A small network was trained on invented records. Each row is its activation on one of them, seen along a few directions.
Each row is followed by the record's values for the fields L, U, V, F.
Not every record has every field; a missing one is left out.
Other fields move the rows too, some of them a lot.
Strong random noise was added to every row along 12 fixed directions; ignore it. To show where, here is one row again and again, with new noise each time:
[  97  -80 -104  113 -284 -319  143 -488  -19 -328  100 -215  474  228
  478  -43 -118  -40 -413   20   28  326  280 -225 -185 -182  346  102
  -67  -40 -120  134  763]
[ 103  -22   97 -212  -32  -96  -99 -115   99 -148 -128  161  -32 -269
  -94 -104  -28 -160  -99  -31  -93 -162  -34  149 -190  306 -320  -53
 -141   78  -37  174  280]
[ -43  140   26  -52   28 -219 -590   42  314 -174  136 -185  350 -363
 -345 -280   50 -251   17 -133  -64 -123  235  412  -75 -163  317 -443
 -106  516  242  308  -89]
[ 244   77 -385 -189  246 -195    8 -393  -88  -19 -711 -164  397 -145
 -146 -195  404   97 -462 -236 -435   22 -106 -219  -66 -172  -72  228
  -98   95   39  331   27]
[ 538  192 -325  160  267 -188  101 -296 -275  419 -737 -309  701  652
  649    6  241  195 -657  -23 -598  -32  481 -161  276 -123   31  307
   92  284   66  315 -134]
[ 323 -119 -264  -26  230  -98  285 -151 -180   97 -432   19  228   14
  252 -114  391   71 -401  136 -200 -145 -598 -509  252  -21   15  234
  -13  329 -112   40  509]
[-323  103 -200  646 -503  172 -224  459 -119 -628  354 -221 -385  108
  118  -19  162  -93  190  -52  401  187   33   29  492  -59  372    5
  610 -240  -76 -353 -482]
[-299   72 -132  269   95  330    5  325   69   63  -81 -347   -8  264
 -174  -39  -94  -64   73  129 -158  150  204 -427 -257  224   53  432
  228 -501 -120   81   54]
[-305   -5  117  -71 -147 -123 -289   85  186 -277  372   73  -89 -224
 -265 -146 -261   -9  262 -204  123  203  243  252 -328 -100  262 -308
 -161 -240   78   51  188]
[ 243 -193  395 -187  -97 -257  283 -759 -191 -180  225  237  153    4
  646  184 -420 -231 -185   31  265  345  387  183 -508  179 -417  127
 -523 -459 -293   70  862]
[ 134    0   16  157  648  -24 -173  108 -254  288  -11  -48  411  -39
   -4 -325  143  -88  -40  -70 -248   79   -3  135 -108  -91  457   12
 -298  270  107  267  387]
[ 357   62  274  378  -46  385 -185  169  -57 -149  133 -344  431   17
 -121 -136  169 -210 -287   92 -173 -174   75  -12  -72  149  343  229
  235  389   62  -41  185]
[   3 -170 -159 -229 -392 -482  347 -562 -370 -653   49  278 -325 -415
  511  166  196  -32  -85 -108  719  397 -600 -316  516 -520 -150 -207
  -19 -476 -271 -389  217]
[ 196   86  314 -159  -92   53  -87   38 -192 -182   36   -5   25 -348
 -106   24   48 -170  -46  -37  167  -22 -115  -71  208 -161  -23 -192
  145 -138   57 -182 -103]

[  49  110   80 -187  207 -138 -208 -370   21  104   62  -83  295 -204
  -57   12  -31 -119   39 -124   -6   39  302  401 -137 -413   16 -226
 -348   96  111  146 -376] -> U=u3, V=v2, F=f2
[  36   94 -324  437 -250  -86  -28 -156  -40 -290  -79 -216   46  259
  435   89  142   92 -189  -96   13   65  307   97  287 -112   71   94
  203   42  -59  -69 -255] -> L=l2, U=u5, V=v1, F=f2
[-134   36 -342  197  326   66   -2  108  167  273 -210 -395  332  217
 -136    1   94  280  -16  -59 -183  273   58 -609 -147 -274  333  241
   -4 -255   32   53  159] -> L=l1, U=u2, V=v1, F=f1
[ 196  -82  -12 -444  128  -64  324 -250 -289   49 -440  477 -239 -191
  -87  -73   31  226 -183 -196 -348  -99 -319   22 -173  177 -397  100
 -224 -210  -47   65  257] -> U=u3, V=v1, F=f1
[  35  294  181 -284  -42 -139 -138  289 -378  -93 -386   68 -131 -242
 -182 -135 -128 -187 -123 -181 -183    8  262   16  295  163 -152 -279
  389 -420  178  191 -197] -> U=u5, V=v2, F=f2
[  91  222  633  -97 -154  115   40  327 -469  177  305  113 -147  164
  284  236 -500 -132  155   82  164   41  538  181  364  -88   26 -399
  347 -481  143 -270 -385] -> L=l2, U=u4, V=v1, F=f1
[ -45   76  359  -71  226   65   13  -33 -291   17  150  -49  -73 -308
  187   84 -165 -772  122  360  386    5   11   18  164  231 -422  -35
   32 -275 -200   69    9] -> L=l2, U=u1, V=v2, F=f1
[ -62   26  108    5   97  171   25   41  255  262   33 -168  167  129
 -238  125 -218  207   76    8 -188  -23  317 -150 -312  -79   65   46
  -63  -66   93    7   33] -> L=l2, U=u1, V=v1, F=f1
[-422 -410  -28   -9 -189   27  129 -520  701 -293  602  -25  -82 -227
 -117  108 -227 -255  241  339  419   19 -243  -29 -816  180 -229  223
 -587  125 -373   32  764] -> U=u3, V=v1, F=f1
[ 398  105  451 -391   73  -40  226  305 -448  223 -190  168   46 -264
  -33   44  -83  -46 -197   92  -57 -215 -283 -393  565 -102   67 -400
  343   22  251 -166  220] -> L=l2, U=u3, V=v2, F=f1
[-225   25 -490 -339 -174 -487   38  117  301   31 -489  223 -189   67
   -2 -235  -52  120 -192   81 -429 -402 -166 -113  215  306 -154 -313
  157  426   65  421  269] -> U=u4, V=v1, F=f2
[-226  -80 -498  690   44  354  -58  186  241  -94  -58 -144 -163  369
  -95 -183  275   92    8   32 -359 -219   14  257 -252  515   67  573
   76  430 -154  168  -77] -> U=u1, V=v2, F=f2
[ 469  136  262 -297   30  103  382  -46 -733  226 -445  364 -210  100
  205  194   29  377 -215 -260 -244  -22    1   -2  385 -167 -278    0
  204 -474  104 -307 -480] -> U=u4, V=v2, F=f2
[ 468  -78  463  145 -237  276   69 -463   47 -134  254 -172  477  144
   56  177 -102   21 -305  -37  -53   63  420  225 -500   15   64  310
 -161  177   -4 -105  248] -> U=u1, V=v2, F=f1
[ 254 -362  181 -571  -48 -249  345 -519  134   12  -14  606  -67 -313
 -141   15 -111  476  -99 -226  -88  -56 -429   21 -513  -33 -213 -121
 -630  122   12  -75  835] -> U=u2, V=v2, F=f1
[-233  -66 -910  328  338 -155 -300   -9  534  -25 -272 -108   61   62
  -59 -232  368  608   81 -401 -453  -71 -153  -95 -315 -251  276   59
 -462  124   21   76  182] -> L=l2, U=u2, V=v1, F=f1
[-204  -31 -181  116  -65  150  238   93 -153  194  -74  344 -508  583
  319  111 -198  407  196  -88 -215   78  243  172 -127  237 -238  282
  -29 -510 -160 -118 -302] -> L=l2, U=u3, V=v2, F=f2
[ 354  128  508 -424 -242 -156 -352 -189  417   37   79 -152  566 -219
 -351   27 -245 -135 -210  -68  -92 -151  529  301 -297  -51   12 -381
  -93  437  334  220  -12] -> L=l1, U=u5, V=v1, F=f1
[-112  118  347   12 -380  265 -300  346  631  -13  399 -229   44 -129
 -453  161 -358   19  185  149  -18 -399  292  -36 -150   29   78 -373
  215  216  201 -195 -122] -> U=u2, V=v1, F=f2
[-386  -45 -186   32  129   46  242 -224  293  208  140 -634  389  179
  154  202 -137 -482   17  660  318  202  -70 -880  -95 -273   50  312
   47 -220 -294  104  246] -> L=l2, U=u3, V=v2, F=f1
[ 415  291  -30 -194  364 -438  -28 -139 -442  195 -529 -289  671 -162
  452 -194  176 -604 -590  281 -200 -185   -6 -289  722 -148   75 -287
  250  444   93  448  228] -> U=u5, V=v2, F=f2
[  58  -90  -55   27  119 -182 -117 -569  120 -446   27 -199  209 -697
  -58  -75  275 -762 -187  177  404  -27 -340   70 -128  213 -409  117
 -253  341 -239  267  416] -> U=u2, V=v2, F=f1
[-305   35 -582  380   66  128 -208  -71   91 -332 -287 -148 -316 -143
 -342 -114  474   17  114 -286  -33   56  -73  314  -78  138 -267  402
   22  -35 -109  123 -708] -> U=u4, V=v2, F=f2
[  15 -125 -147 -238  240 -314  163 -495  -87  -44  -45   56  126 -421
  -22   -8  215  -40  -32  -80  244  159 -390  -74   50 -464   25 -131
 -352  128  -20   45  154] -> L=l2, U=u2, V=v2, F=f2
[ 135  373   71  -68   96 -167 -376  180 -383 -147 -366 -287  343 -100
  -69 -220  -38 -271 -255 -311 -244  270  581   41   81   17  131 -124
  275 -509  204  319 -156] -> U=u2, V=v2, F=f1
[ -17  -32 -237  360 -231  196  125    5  107 -111  -36    7 -303  254
  227  217  154  282   44    2   44 -132  -43    6  213   47 -220  229
  160   14 -145 -304 -390] -> U=u5, V=v1, F=f2
[-404   52 -533 -708 -172 -702   11  303  355   60 -668  262 -253  -33
 -283 -281 -151  219  -77  -83 -322  -17 -202 -489  138  241 -139 -396
  204 -123  144  524  373] -> L=l1, U=u2, V=v2, F=f1
[ 122   77  396   -7  555  117 -156 -106 -142  550  306 -407  585   56
  153  208  -14 -384  229  247  450  409  239 -105   14 -550  163   54
 -257 -191    0  -42 -399] -> U=u5, V=v2, F=f1
[-142   80  -28  163  191  365  -98  329 -185 -243 -199 -364  -58 -366
 -558 -138  349 -402   45   27  202  284 -376 -502   18  189  -50  462
  372 -486 -126   14 -112] -> L=l1, U=u5, V=v2, F=f1
[  68  -69  392  -21  -66  259  -52  225  -68  -13  511  133  -42 -210
 -305  -37   -1  158  204  -22  108 -164 -322  122   55 -373  503 -320
   -6  260  164 -399  -57] -> U=u4, V=v1, F=f2
[  46   51 -117 -178 -389 -220 -163 -391  188 -287  -93   61  -55  -36
  243   23   93 -233 -133   70  113 -160   45  306   75   77 -439  -67
    1  199 -154  101 -395] -> U=u5, V=v2, F=f1
[ -90   23  104 -212 -104 -232 -194  443  332  193  -60  213 -261   55
   79   12 -255 -265  169  251   92 -269   91  138  201  661 -457 -300
  146  255   42  258   76] -> L=l1, U=u3, V=v2, F=f1
[-644   28 -756  267   48 -535   40  342   55  183    2  -12 -116  648
  564 -226 -189  163  134  149 -127  198  177 -176  380 -119  593 -235
  141   41  -23  335  252] -> U=u3, V=v2, F=f2
[  40 -117 -132  -19  420   55   67 -577 -197   -7  -43  116  -65 -310
   38   51  371 -175  123  -97  226  147 -349  328 -160 -187 -376  297
 -522  -56 -245  -10 -349] -> U=u3, V=v2, F=f2
[ 213   43  158   62  -86  237  -39  142  257  241  -84 -319  406  347
 -131   49  -49   33 -210  177 -232  -93  264 -242 -211  191   74  277
  171  208   87   87   35] -> L=l1, U=u5, V=v2, F=f1
[ -37   69  -84  145 -176  489 -136   93  477  174  -31 -501  301  481
 -222   63   99   26  -64  304 -201 -110   90 -383 -328   49   40  526
  202   91 -110  -20 -428] -> L=l1, U=u5, V=v2, F=f1

Which values does each new row have?
[-239   34  -52 -204  287 -101 -103  119   91  313 -197  131 -283   15
 -136  124 -144   51  373 -149  100  224  267  179 -133  157 -471   -3
 -199 -468   25  162 -424] -> L=l1, U=u3, V=v1, F=f1
[-211  -24 -177   70  -68 -124 -147  558   87   -2  151  123 -301   30
  -10  -67  111  206  297   -9  253    1 -378 -147  485 -147  332 -342
  214  124  108 -211 -157] -> L=l1, U=u2, V=v2, F=f1
[ 132  -17 -414  -84 -224  -50   54 -105  134 -278 -540   42  -60  -93
 -178 -207  415  -35 -419   33 -368 -374 -488 -118  107  386 -246  240
  218  513  -69  218   70] -> U=u3, V=v2, F=f1
[ 207   27  108 -238  250 -131   21  160  -38  525 -241  214   64  196
   89   70  -94  267   31  -71 -171  -53  136   52  120   37 -127 -160
  -99   85  187   74 -109] -> L=l1, U=u2, V=v2, F=f1
[-411  129   75  438 -192  356  -84  307   41 -242  322 -431  -62  220
  -55  -50 -310 -551   86  331   62   88  443  -59 -241  474   53  324
  399 -358 -187  152   75] -> U=u4, V=v2, F=f2
[-466 -214 -723  172  147 -219  193 -314  438  117 -107  -67 -106  331
  186   49   83  245  138   80   32  175  -93 -190 -279  -29 -136  350
 -345   21 -250  199  138] -> U=u4, V=v2, F=f1
[  60 -265 -179  285  109  109   75 -407 -202 -502   84  253 -198 -305
 -113 -159  353  219    4 -458   87  334 -326  314 -480   20   27  431
 -453 -195 -194 -129  374] -> L=l2, U=u5, V=v2, F=f1
[ -15 -132   56  -88  263   19   49  193 -601 -122   -6  733 -699 -328
   71 -265  216 -125  240 -141   99  -40 -649  468  192  378 -263  -19
 -180 -144 -167  -80   37] -> U=u3, V=v2, F=f1
[  -4 -243   15  456  442  368  132  150 -296   39  361    3   81  -86
 -290 -190  304  313  175 -176    5  222 -486  -69 -195 -347  766  264
 -235  127   31 -274  381] -> U=u1, V=v2, F=f2
[ 396  171 -101  354  204   61 -242 -427 -141 -110 -312 -496  545  -69
   49    7  472 -396 -377 -103   -4   71  364  386   76    3 -167  393
   17  394   33  262 -598] -> L=l1, U=u5, V=v1, F=f1
[ 260  -64  444  -21 -245  507  333  279  -53  199  111  231 -258  227
 -175  270 -218  510   25  -21 -198 -253   -3 -140 -116  146  -81  120
  199 -158  100 -494  -31] -> L=l2, U=u4, V=v1, F=f1
[-646  -57 -112 -222 -230  169  -91  534  931  316  303 -272 -150  240
 -431  175 -291   84  524  504  242  -93 -227 -774 -111 -108   92 -112
  216  -92  -51 -127 -155] -> L=l1, U=u1, V=v2, F=f1
[ 166 -125  133    5  249 -307 -122  -77  -49  -86  154  180  148 -349
  316 -139  -25 -345  -51   84  214    7 -226   47   37  224  -24 -257
 -307  231  -83  144  911] -> L=l1, U=u2, V=v2, F=f1
[  85  173   33 -455  -47 -213 -246  129  -56  -30 -175   83  271 -160
 -218 -468   27 -161 -285   49 -456 -305 -226  -16  111  -83  399 -407
  147  422  175  310  214] -> U=u5, V=v1, F=f1
[ 455 -163  388  -96 -769  319  227  -90   87 -294  233  230   26  294
 -114  124  -70  629 -285 -192 -190  -65  -95  -59 -319  -11  271  153
  164   77   69 -499  254] -> L=l1, U=u3, V=v1, F=f1
[  52 -117  -53 -188 -478 -289  212  -78   84 -134    0  299 -125  335
  347   28 -220  265 -181   11  -46   18   26  -43   19  183    4 -114
  100   48  -37   -8  430] -> L=l1, U=u4, V=v1, F=f1
[-106  -29 -203  409  349  183    2  293 -335  278   43  210 -183  449
  160 -149  103  457  212 -230 -298  109   89  322   29  -96  418  142
 -114  -36   27  -86 -235] -> U=u1, V=v1, F=f1
[  -6  157 -131  100 -432   30   94  175 -310 -317 -281  182 -412  159
 -141   18  -50  556 -107 -571 -325  136  397  227  112   27   59   -7
  401 -507  198 -159 -436] -> U=u3, V=v1, F=f2
